These are the activations of a small neural network, seen along a few directions. Each row is one input.
In each table, some parts of the input vary, and every possible input appears once, in random order.
A made-up example of a description, with smaller parts first: one of 2 separate values, together with either a single point or one of 11 places around a ring or (one of 4 places along a line, together with one of 8 places around a ring).
Shared parts are said once, and a part with two or three values counts as separate values.

Other details of the inputs shift rows strongly along three fixed directions, in all tables alike. That doesn't count.

A family of inputs:
R1: [-26 -13  27  -4 -26 -16  -2  -2   4   7  15   0  21]
R2: [-25 -10  21 -11  -9 -16   7 -18   9  16  -4   2  15]
R3: [ 86 -22  18   8  44  16 -32 -89 -46 -29  21   2  26]
R4: [-16 -10   4 -16   7 -15  -5 -21  -6   4 -18  -9  23]
R5: [ -7  28 -74 -22  34  17 -57  33  19 -24 -43   1 -36]
R6: [  1  16   6 -15   1  17  29  20   6  -7  23   7 -28]
R7: [-20 -12  34  16 -19 -12  -2 -12  12  17   1   4  24]
R8: [ 17  22   9   6   1   3  16  -9   4   1  18   7 -23]
R9: [ -6  29 -68 -10  26   7 -68  35  19 -31 -39  -6 -40]
R10: [-18 -18  21  28 -24 -12  -6   1   4  18   9  -1  33]
R11: [ 13  17 -12   9  -8  -2  29  13   3   8   7  -8 -38]
R12: [  8   8  -5   1 -24  -5  16  18  -9  -7  14 -13 -15]
R13: [-12 -24  11  18 -25 -15  -3   7   0  20   0 -13  29]
R14: [ 68 -21  12   3  28   7 -23 -60 -51 -27  22 -11  37]
R15: [-15 -15   2  -4 -10 -18  14 -11   2  15 -21 -11  18]
R16: [-19 -21  10  16  -3   7  10   5  14  19  -3   8  32]
R17: [ 10  15 -16  -8  -3  16  40  30   1 -10  11  -6 -35]
R18: [-12 -33  33   3  -5 -37   2  23 -14  18  -5  35  18]
R19: [ -4  16  -2 -19   1   4  23   6  -9  -2   5  -4 -21]
R20: [  4   9 -12  -9  -5   5  26   8  -4   1  -4  -5 -22]
R21: [  7  27   6   2  -2  24  33  30  14  -4  28  11 -35]
R22: [-35  -6 -29 -28  24 -12 -73  -5   7 -22 -52  -8  27]
R23: [-18 -12  13  19 -10 -13   7 -14  10  24  -8   3  22]
R24: [-19 -16  21  29 -17 -11  -1  -8   7  20  -3   0  23]
R25: [  8  32  10  12 -24   5  18  27   6  -8  41   5 -38]
R26: [  7  23 -10   0 -17  -1  25  22  -3 -11   6 -13 -45]
R27: [-20 -15  12  15  -9   0   8  -8   7  26  -7   8  24]
R28: [-37  -2 -34 -23  31   5 -81  -4  28  -6 -54  15  33]
R29: [ 90   4 -10  -9  54  37   4 -42 -47 -41  27  -2  -7]
R30: [-26  -9  18 -16  -9  -3  10 -10   6  16  -2   7  13]
R31: [ 13  13 -16   6  -2  19  37  35   7   0  16  -3 -37]
Description of these inputs: either a single point or (one of 5 places along a line, together with one of 6 places around a ring).
Change only the place on the ring of 6 in R24. List by row number the other rows that result.
Answer: R3, R7, R9, R22, R26

A family of inputs:
R32: [ 42   9 -25  16  10  12  -5  18   1 -14   9   3 -30]
R33: [-35 -26  18  26 -17  -4  -4  20  18  20  -5   3  34]
R34: [-15  19  30  22 -25  -8  15  23   7   8  32   8 -24]
R35: [ 15 -11 -14  14  29   5 -58 -22   3  -4 -18  21  27]
R36: [ 23  15  11  -1   2  -1 -10 -16 -15 -17  26  16 -16]
R37: [-31  22 -32   0  -2  -8 -26  46  39   0 -25  14 -36]
R38: [-20  -2  -6   8 -22  23  -9 -30  37  15  -4 -28  34]
R39: [ -1  17   3  -3  14   2 -32  -3  -4 -28  10  11 -16]
R40: [-25 -20   6 -22   3  -8  14 -16   2  23 -19  -2  18]
R41: [ 13 -20  19  23   1   0 -29 -13 -11  -3  14  -2  35]
R42: [-43  -4  22 -23 -12 -16  -8   0  12  12 -12  12  23]
R43: [ 21 -18  -9  -1  29   4 -26 -27   3   2 -26  14  23]
R44: [ 26 -22  -7  -2  28  10  10 -34 -25  -4  -8 -17  32]
R45: [ 32   1  15 -15  -5   1  32  -5 -15 -10  21  -6 -12]
R46: [-24  24  -2  19  -5   6  -1  39  24   0   7  14 -34]
R47: [ 25  34 -25   3  18   5 -49   9  -1 -24  12  16 -33]
R48: [-26  42 -18   0 -22  27   4  -5  49   7  10 -18 -30]
R49: [ 30  12 -31 -24  27  17   1  12  -1 -22   4   1 -26]
R50: [-39 -24  14 -27 -24 -18  16   2   1  18 -22 -18  27]
R51: [ 16  30   5 -16  23  17  -6  -3  -9 -31  17   8 -32]
R52: [ 18 -25  -4  33   5   0   0 -18 -12   7 -13 -14  33]
R53: [  4   9  -5  -3   8   7 -30   9  -7 -33  11   1  -9]
R54: [ 28  12 -18   6  -1  -2 -22  19  -1 -16  11  -3 -22]
R55: [-37 -14  14  -6 -27 -19 -16  12   7   5  -1   4  28]
R56: [ 16 -25   8  -9  17  10   0 -23 -14   4   7   9  41]
R57: [-14  16 -17  13 -17   5   3  50  20   4   8  10 -26]
R58: [-38  -8  16  20 -24 -30   0  -1   7  25 -15 -10  24]
R59: [ 29 -14  -1  17  27   8   5 -41 -18   5 -18  -3  23]
R60: [-39  20 -29 -11 -13   8   3  63  31   4 -13  13 -24]
R61: [ 29   3  -4  12  19  29   8   6  -8 -14  13   7  -6]
R62: [-18 -13   5  29  -5 -13   4  -9   6  21 -21  -5  21]
R63: [-36 -16  17   3 -12  -7   5   4  19  31 -15  20  29]
R64: [-28  -8  14   4 -12 -26   0 -18  -5   5 -12  -9  19]
R65: [ 17  -4   3 -11  26  -3 -10 -46 -24 -14 -16 -12  20]
R66: [ 29  -1  -7  -8  -3   0   3 -11 -25 -18  13 -13 -17]
R67: [ 16  13   7  -7  30  22   8 -11  -8 -14  20  14 -13]
R68: [ 29 -14  18 -17  19  -6 -11 -45 -16  -8  -3   4  20]
R69: [  1 -27  14   7 -14  -3  29   5   7  24  -5   2  22]
R70: [ 34 -25   9   0   5  -9 -19 -31 -20 -15   7  -3  25]
R71: [ 14  20 -38  -4   0   2 -26  27  -3 -16  -2 -12 -35]
R72: [  7 -19  33  20   9  10  15 -23  -4  15   7  15  27]
R73: [-26  10  -1 -15 -16  -9  31  18  -2  -2  -8 -23  -8]
R74: [ 33   0  81  48 -74 -11 115  12 -25  41  97  -3 -22]
R75: [ 11 -14  15  -4   4 -18 -23 -31  -8  -7  -2   7  16]
R76: [ 30  15 -34   8  18  22  16   9 -11 -15  -7 -12 -24]
R77: [ 16 -12  -9   4  13 -11 -45 -30 -12   0 -16  -2  17]
R78: [-49 -18   7 -14   1   2  -2  20  17   9 -12   4  34]
R79: [  3  12  -4 -30   7  -2   5  -9  -9  -9  -8  -7 -24]
R80: [ 21 -15  -6   5  11  -6 -18 -32 -28 -20  -6 -18  26]
R81: [-25   9   6 -13 -23 -20  12   8   1   4   1  -4 -25]
R82: [ 35   7 -33  -6  14  22  13   9 -11  -9  -5  -6 -30]
R83: [-22 -15  17 -20 -10  -7  -4   0   0   4  -5   3  34]
R84: [ 16  26 -41   9  10   3 -28  21  -6 -25  -5 -18 -25]
R85: [-16 -16   8 -18  15   4 -32  -9  -3 -16 -15  -1  38]
R86: [ 71   7  38  41 -21  10  91 -22 -33  20  60  -1 -49]
R87: [-31  -2 -18   7 -27  -6  14  43  19  19 -15  -7 -17]
R88: [-33  30 -27  -8  -9 -19 -39  46  32  -5 -16   8 -37]
R89: [-22   5   4 -19  -4  -7  27  14  18  13   0   9 -16]
R90: [ 22  25 -13 -18  26  19   3  -2  -5 -14  18  20 -27]
R91: [-31  11  -3 -10  -1  -5  35   9   7  11  -8  -7 -14]
R92: [-18   4  -7  -6 -10   0  26  15  11  20 -16   2 -23]
R93: [-31 -32   5 -21 -11  -9  24   0   2  26 -18 -12  31]
Describe the family of inputs behind these rows.
Answer: one of 2 separate values, together with either a single point or (one of 5 places along a line, together with one of 6 places around a ring)
Changing only the choice among 2 separate values turns R42 into R83. The same change can be made to R47. Which row results?
Answer: R74
Changing only the choice among 2 separate values turns R43 into R69. The same change can be made to R62. Which row results?
Answer: R52
Change only the place on the line of 5 in R54. List by row number the other rows that result.
Answer: R41, R71, R74, R84
Change only the place on the ring of 6 in R67. List by row number the other rows that result.
Answer: R34, R39, R46, R51, R72

A family of inputs:
R94: [-79   8 -13 -12 -42 -25  26  65  39  25 -29 -10 -19]
R95: [ -9  11 -30 -29  36  10 -57  -5  11 -25 -27   7   0]
R96: [-46  24 -20 -19 -23 -18   6  51  17  -2 -18  -9 -36]
R97: [-30  13 -76 -27  34   3 -82  20  27 -26 -65  -9  -1]
R98: [-18 -32  -8  -2   2 -13 -23 -20   5  15 -37 -11  46]
R99: [-54  39 -30  17 -25  -5 -53  82  50  -8  -5  17 -39]
R100: [  81   51  -10   15   -8   28   91   22  -32  -19   69  -12 -103]
R101: [ 14  54 -48 -32  33  24 -28  26   6 -43   1  11 -71]
R102: [ 38 -63  49   4  23   1 -10 -89 -32  12   2   4  90]
R103: [ 34 -28  52  20 -26 -12  65 -36 -38  23  36 -16  19]
R104: [ -40   15  -69  -49   43    1 -112   18   24  -45  -65    3    9]
R105: [ 59  45  -3   1   5  32  70  18 -20 -16  57   5 -80]
R106: [-109  -26   86   53 -110  -55   59   65   49   81   24   12   29]
R107: [ -9  35 -59 -27  23   6 -52  24  11 -36 -30 -12 -38]
R108: [  7 -24 -31 -10  44   9 -52 -26  -1 -11 -46   1  39]
R109: [ 89  58   0   0   7  26  57  -5 -40 -39  74  -1 -98]
R110: [ 15 -19 -12  -8  18  -3 -37 -30 -16 -12 -24 -12  33]
R111: [ 25 -40  41  10   5   7  27 -51 -18  24  10   3  57]
R112: [-87 -42  36   4 -49 -23  45  20  33  58 -27  -7  55]
R113: [-123  -41   62   10  -85  -42   86   37   44   88  -18   -7   47]
R114: [   5   16  -42   21   30    7 -110   11   19  -32  -18   17    4]
R115: [-42  40  27 -11 -48  -9  86  65  21  16  38   6 -74]
R116: [ 15   5  20  -6  -6  -8  24  -8 -18  -8  22  -1 -12]
R117: [ 97  12  10  54  17  22 -19 -22 -33 -25  62  16 -22]
R118: [ 43 -10   7  -1  28  15   5 -34 -20  -5   7   8  14]
R119: [-57 -21  -1  -4 -10  -9   0   8  27  26 -38  -6  35]
R120: [  65  -61   31    4   42   -2  -40 -104  -54   -9   -2   -2   92]
R121: [ 34 -62  58  22 -10 -19  23 -82 -43  30   9 -14  77]
R122: [ 13 -27 -19  -3  34  11 -31 -29  -9  -3 -31  -1  41]
R123: [ 80  48 -24  -3  39  43  24  -8 -23 -37  40   5 -68]
R124: [ 52 -40  65  17  -3  -7  36 -81 -45  11  37  -8  52]
R125: [-46  38 -45  14  -6  -6 -83  67  45 -17 -18  21 -35]
R126: [-59  10 -22 -33   4  -7 -30  37  29  -5 -30   8  -7]
R127: [ 23  50  27   9 -36  18 119  37  -4  14  70   4 -91]
R128: [ 20 -39  -9   2  21   1 -30 -43 -11   2 -28 -12  55]
Describe the family of inputs behind these rows.
Answer: one of 5 places around a ring, together with either a single point or one of 6 places around a ring
Changing only the place on the ring of 5 turns R94 into R100. The same change can be made to R108. Which row results?
Answer: R122
A walk changes only the place on the ring of 5. It starts at R120 and steps to R116. List the rest of the walk in order.
Answer: R109, R124, R104
A walk changes only the place on the ring of 6. It starts at R107 and steps to R97. List the rest of the walk in order.
Answer: R119, R123, R95, R124
